A small network was shown many inputs. Here are its activations along a few directions, one row for each input.
In each table, some parts of the input vary, and every possible input appears once, in random order.
A made-up example of a description, with smaller parts first: values(3) and (point or ring(9) or (line(4) and ring(5))).
Shared parts are said once, and a part with two or three values counts as separate values.
In the rows, 100 means zero.

Other details of the inputs shift rows strongly along two fixed directions, in all tables alike. That doesn't count.

Rows:
row 1: 98; 87; 91; 104; 107; 98; 97; 94; 105; 96; 90; 97; 78
row 2: 103; 97; 107; 115; 109; 82; 89; 87; 83; 96; 117; 94; 103
row 3: 93; 110; 95; 93; 89; 104; 105; 120; 100; 110; 96; 96; 113
row 4: 91; 103; 89; 99; 103; 100; 106; 114; 100; 105; 94; 96; 98
row 5: 107; 100; 106; 108; 108; 93; 91; 78; 95; 93; 113; 97; 98
row 6: 99; 100; 100; 93; 96; 104; 101; 106; 106; 106; 90; 104; 99
row 7: 109; 90; 111; 110; 109; 86; 89; 80; 93; 90; 112; 103; 96
row 8: 99; 84; 90; 107; 103; 102; 102; 95; 104; 90; 95; 96; 83
row 9: 98; 92; 97; 97; 102; 99; 102; 102; 107; 101; 91; 99; 86
row 10: 91; 98; 85; 103; 105; 95; 103; 107; 102; 100; 96; 92; 90
row 11: 108; 97; 107; 110; 111; 89; 87; 76; 91; 94; 110; 99; 96
row 12: 91; 103; 91; 98; 103; 99; 107; 115; 100; 105; 95; 96; 97
row 13: 102; 109; 106; 88; 86; 110; 103; 114; 106; 108; 94; 112; 119
row 14: 107; 98; 107; 109; 110; 94; 92; 80; 91; 94; 112; 99; 98
row 15: 101; 107; 107; 89; 85; 112; 109; 115; 105; 107; 96; 110; 118
row 16: 100; 110; 108; 86; 88; 107; 103; 113; 106; 112; 92; 110; 114
row 17: 102; 97; 102; 114; 108; 85; 89; 88; 85; 96; 114; 93; 102
row 18: 107; 98; 108; 109; 110; 93; 93; 80; 91; 94; 113; 99; 97
row 19: 107; 98; 106; 111; 106; 94; 92; 80; 94; 89; 115; 99; 99
row 20: 98; 104; 99; 92; 98; 108; 109; 107; 105; 104; 96; 99; 99
row 21: 99; 102; 99; 92; 93; 103; 100; 104; 109; 105; 91; 103; 100
row 22: 107; 98; 109; 108; 110; 89; 90; 80; 92; 96; 109; 100; 97
row 23: 92; 97; 85; 104; 107; 97; 103; 108; 100; 101; 95; 93; 90
row 24: 125; 139; 157; 99; 85; 93; 80; 79; 75; 110; 144; 127; 174
row 25: 99; 91; 95; 101; 99; 106; 105; 103; 104; 96; 94; 101; 92
row 26: 107; 97; 106; 111; 107; 95; 92; 80; 93; 89; 114; 100; 99
row 27: 101; 99; 99; 96; 92; 110; 106; 108; 105; 101; 95; 105; 105
row 28: 108; 98; 107; 110; 110; 88; 87; 76; 93; 93; 110; 98; 97
row 29: 98; 104; 100; 91; 98; 104; 105; 107; 106; 105; 92; 100; 98
row 30: 98; 96; 93; 101; 101; 109; 105; 102; 103; 96; 96; 98; 92
row 31: 91; 91; 87; 107; 113; 90; 103; 103; 99; 96; 98; 89; 81
row 32: 92; 109; 98; 92; 91; 102; 109; 123; 100; 111; 97; 96; 111
row 33: 98; 98; 92; 99; 103; 107; 104; 101; 103; 99; 94; 96; 90
row 34: 91; 104; 89; 99; 101; 100; 105; 113; 102; 105; 95; 96; 99
row 35: 92; 110; 95; 93; 88; 103; 106; 120; 101; 110; 97; 96; 113
row 36: 99; 114; 104; 86; 90; 110; 105; 113; 105; 112; 92; 106; 114
row 37: 108; 98; 106; 111; 111; 92; 89; 75; 92; 91; 114; 97; 97
row 38: 102; 108; 108; 87; 87; 109; 104; 115; 105; 108; 95; 112; 118
row 39: 97; 88; 91; 105; 107; 103; 106; 97; 103; 90; 98; 93; 79
row 40: 92; 94; 87; 104; 103; 97; 103; 110; 97; 101; 95; 89; 89
row 41: 100; 100; 100; 94; 93; 106; 101; 106; 107; 101; 94; 106; 104
row 42: 101; 110; 106; 87; 84; 108; 103; 113; 108; 107; 96; 111; 119
row 43: 101; 109; 105; 89; 82; 112; 107; 113; 108; 106; 97; 109; 119
row 44: 98; 99; 92; 97; 101; 101; 101; 99; 107; 100; 92; 95; 90
row 45: 99; 102; 99; 93; 94; 104; 100; 105; 108; 105; 91; 104; 100
row 46: 98; 96; 95; 100; 101; 108; 107; 103; 103; 96; 97; 98; 90
row 47: 99; 83; 93; 105; 105; 100; 105; 97; 104; 90; 95; 96; 80
row 48: 100; 84; 92; 104; 107; 99; 98; 96; 103; 92; 93; 99; 82
Each input here is: line(6) and (values(2) or ring(6)).
Question: The inputs of row 45 and row 21 match in every part but the line(6) part. If row 28 is changed in the same way as row 45 into row 21, which row does it become?
Answer: row 44
Question: The inputs of row 27 and row 47 match in every part but the line(6) part. If row 1 is changed in the same way as row 27 into row 47, which row does it become?
Answer: row 9
Question: Change only the values(2) part in row 40. List by row number the other rows that result.
Answer: row 4
Question: Change only the line(6) part in row 7. List by row number the other rows that result.
Answer: row 13, row 38, row 41, row 42, row 48

Rows:
row 49: 98; 61; 80; 120; 123; 91; 102; 74; 110; 67; 98; 85; 41
row 50: 95; 93; 97; 86; 81; 111; 108; 130; 109; 108; 80; 105; 106
row 51: 119; 131; 148; 102; 79; 90; 79; 84; 83; 116; 129; 127; 170
row 52: 92; 107; 92; 87; 87; 112; 112; 123; 112; 118; 77; 103; 104
row 53: 129; 96; 132; 129; 126; 85; 73; 29; 72; 73; 145; 102; 103
row 54: 98; 68; 72; 119; 123; 91; 92; 71; 99; 80; 92; 71; 43
row 55: 99; 108; 93; 85; 83; 130; 113; 115; 112; 101; 87; 100; 102
row 56: 79; 116; 72; 97; 104; 98; 111; 138; 99; 112; 94; 88; 106
row 57: 93; 101; 94; 83; 78; 113; 115; 122; 122; 104; 88; 103; 103
row 58: 91; 102; 95; 83; 79; 109; 113; 123; 121; 106; 86; 100; 104
row 59: 78; 112; 82; 95; 96; 97; 123; 138; 102; 110; 101; 83; 105
row 60: 89; 116; 90; 78; 100; 107; 106; 124; 113; 119; 78; 102; 98
row 61: 126; 91; 126; 134; 114; 74; 62; 32; 72; 76; 145; 96; 106
row 62: 94; 64; 78; 118; 124; 78; 97; 75; 107; 78; 94; 77; 42
row 63: 122; 126; 154; 93; 83; 84; 80; 91; 76; 116; 128; 124; 165
row 64: 120; 132; 158; 90; 91; 84; 82; 92; 73; 121; 129; 123; 159
row 65: 96; 105; 100; 79; 90; 124; 126; 119; 122; 100; 89; 109; 98
row 66: 125; 124; 155; 94; 81; 98; 86; 92; 80; 106; 131; 132; 164
row 67: 104; 54; 84; 120; 132; 98; 103; 78; 98; 70; 93; 92; 41
row 68: 92; 70; 79; 122; 135; 84; 96; 75; 97; 90; 88; 81; 39
row 69: 96; 63; 67; 123; 125; 86; 86; 75; 108; 74; 91; 88; 47
row 70: 89; 113; 101; 76; 92; 107; 118; 124; 116; 117; 85; 97; 96
row 71: 97; 92; 96; 86; 80; 116; 110; 129; 110; 106; 83; 108; 105
row 72: 93; 101; 90; 90; 80; 119; 112; 122; 115; 111; 81; 108; 106
row 73: 123; 135; 146; 97; 77; 96; 76; 78; 81; 111; 135; 115; 167
row 74: 95; 108; 87; 83; 91; 120; 109; 122; 118; 103; 80; 111; 103
row 75: 95; 104; 94; 89; 85; 125; 117; 122; 115; 107; 80; 111; 103
row 76: 80; 103; 83; 98; 97; 100; 117; 143; 89; 111; 95; 88; 106
row 77: 127; 91; 134; 135; 129; 78; 74; 31; 72; 78; 141; 114; 104
row 78: 92; 110; 85; 82; 92; 107; 104; 123; 115; 113; 77; 103; 103
row 79: 109; 100; 109; 144; 131; 59; 71; 51; 54; 82; 154; 75; 103
row 80: 81; 73; 61; 138; 135; 76; 102; 92; 84; 85; 104; 68; 52
row 81: 92; 106; 84; 85; 87; 110; 102; 124; 118; 109; 79; 106; 106
row 82: 94; 117; 96; 79; 92; 118; 111; 117; 107; 118; 84; 91; 98
row 83: 97; 108; 89; 81; 98; 125; 115; 119; 118; 103; 81; 114; 101
Question: The inputs of row 76 and row 80 match in every part but one. If row 66 is changed in the same way as row 76 into row 80, which row does it become?
Answer: row 75
Question: Describe the family of inputs behind these rows.
Answer: values(5) and (point or line(6))
Question: Change only the values(5) part in row 81. List by row number the other rows that result.
Answer: row 50, row 51, row 58, row 73

Rows:
row 84: 82; 94; 75; 65; 62; 112; 113; 144; 148; 115; 48; 102; 79
row 85: 66; 65; 42; 88; 67; 148; 151; 171; 131; 82; 70; 67; 59
row 86: 106; 56; 87; 111; 126; 80; 84; 48; 120; 85; 77; 88; 34
row 87: 66; 127; 60; 83; 82; 97; 111; 154; 108; 144; 67; 65; 106
row 88: 116; 90; 125; 145; 82; 94; 85; 85; 64; 71; 158; 123; 159
row 89: 121; 73; 114; 135; 113; 94; 100; 80; 73; 67; 127; 120; 117
row 90: 101; 17; 73; 131; 133; 74; 89; 80; 110; 71; 71; 110; 30
row 91: 90; 124; 95; 63; 58; 115; 102; 126; 146; 126; 60; 112; 117
row 92: 107; 130; 147; 129; 126; 53; 89; 98; 43; 111; 162; 126; 168
row 93: 137; 119; 187; 97; 97; 88; 80; 54; 71; 106; 141; 130; 137
row 94: 140; 124; 160; 95; 99; 81; 56; 37; 93; 109; 127; 137; 151
row 95: 77; 108; 61; 87; 58; 153; 140; 140; 130; 101; 84; 77; 100
row 96: 105; 139; 114; 67; 62; 146; 135; 125; 116; 117; 92; 108; 148
row 97: 130; 88; 163; 120; 110; 89; 85; 77; 68; 94; 129; 149; 134
row 98: 125; 101; 137; 106; 122; 108; 84; 46; 91; 92; 110; 116; 85
row 99: 118; 103; 112; 110; 103; 77; 56; 48; 113; 90; 106; 112; 100
row 100: 131; 97; 176; 100; 105; 86; 85; 70; 72; 95; 134; 124; 120
row 101: 80; 53; 65; 62; 88; 120; 132; 154; 148; 106; 32; 94; 40
row 102: 106; 117; 127; 49; 57; 116; 112; 133; 129; 135; 72; 127; 134
row 103: 91; 26; 62; 139; 122; 65; 77; 85; 115; 64; 73; 106; 35
row 104: 112; 68; 95; 120; 116; 97; 110; 66; 91; 66; 114; 80; 61
row 105: 78; 88; 33; 69; 90; 136; 107; 134; 163; 99; 25; 101; 43
row 106: 73; 140; 107; 67; 97; 101; 140; 172; 93; 132; 104; 92; 129
row 107: 102; 37; 73; 126; 132; 96; 117; 80; 96; 50; 100; 67; 25
row 108: 105; 136; 138; 55; 69; 144; 124; 122; 118; 134; 75; 124; 127
row 109: 98; 119; 90; 126; 121; 57; 61; 77; 69; 114; 120; 73; 112
row 110: 111; 68; 62; 125; 140; 120; 103; 54; 101; 53; 97; 85; 39
row 111: 79; 162; 86; 68; 106; 127; 129; 149; 103; 133; 95; 103; 130
row 112: 115; 104; 93; 131; 102; 118; 82; 57; 86; 65; 143; 97; 113
row 113: 86; 116; 88; 79; 43; 146; 137; 152; 117; 106; 102; 91; 131
row 114: 72; 126; 90; 75; 73; 85; 107; 177; 89; 142; 86; 80; 140
row 115: 79; 147; 100; 73; 64; 86; 104; 163; 88; 154; 94; 86; 157
row 116: 79; 64; 65; 149; 129; 43; 72; 111; 58; 99; 102; 81; 85
row 117: 108; 51; 63; 110; 141; 98; 78; 50; 123; 72; 67; 97; 17
row 118: 112; 149; 119; 118; 111; 59; 44; 71; 54; 122; 142; 99; 165
row 119: 141; 134; 169; 97; 112; 111; 68; 40; 75; 100; 134; 144; 143
row 120: 83; 108; 88; 124; 149; 68; 107; 75; 82; 98; 122; 64; 63
row 121: 93; 36; 75; 119; 119; 63; 79; 78; 119; 66; 81; 81; 24
row 122: 110; 142; 108; 67; 69; 155; 131; 125; 116; 113; 92; 116; 148
row 123: 79; 90; 58; 130; 166; 78; 108; 76; 90; 85; 107; 59; 27
row 124: 91; 130; 79; 82; 54; 160; 129; 137; 122; 105; 99; 97; 135
row 125: 102; 136; 139; 112; 126; 56; 97; 82; 59; 112; 157; 90; 130
Question: The inputs of row 103 and row 99 match in every part but one. If row 97 is changed in the same way as row 103 into row 99, which row does it become?
Answer: row 98
Question: Describe the family of inputs behind these rows.
Answer: line(6) and (values(2) or line(5))
Question: List by row number the other rows that have the line(6) part in common with row 118.
Answer: row 105, row 110, row 111, row 112, row 117, row 119
Question: List by row number the other rows that have the line(6) part in common with row 91.
Answer: row 86, row 87, row 95, row 96, row 108, row 120
Question: Change only the values(2) part in row 92. List by row number the other rows that result.
Answer: row 116
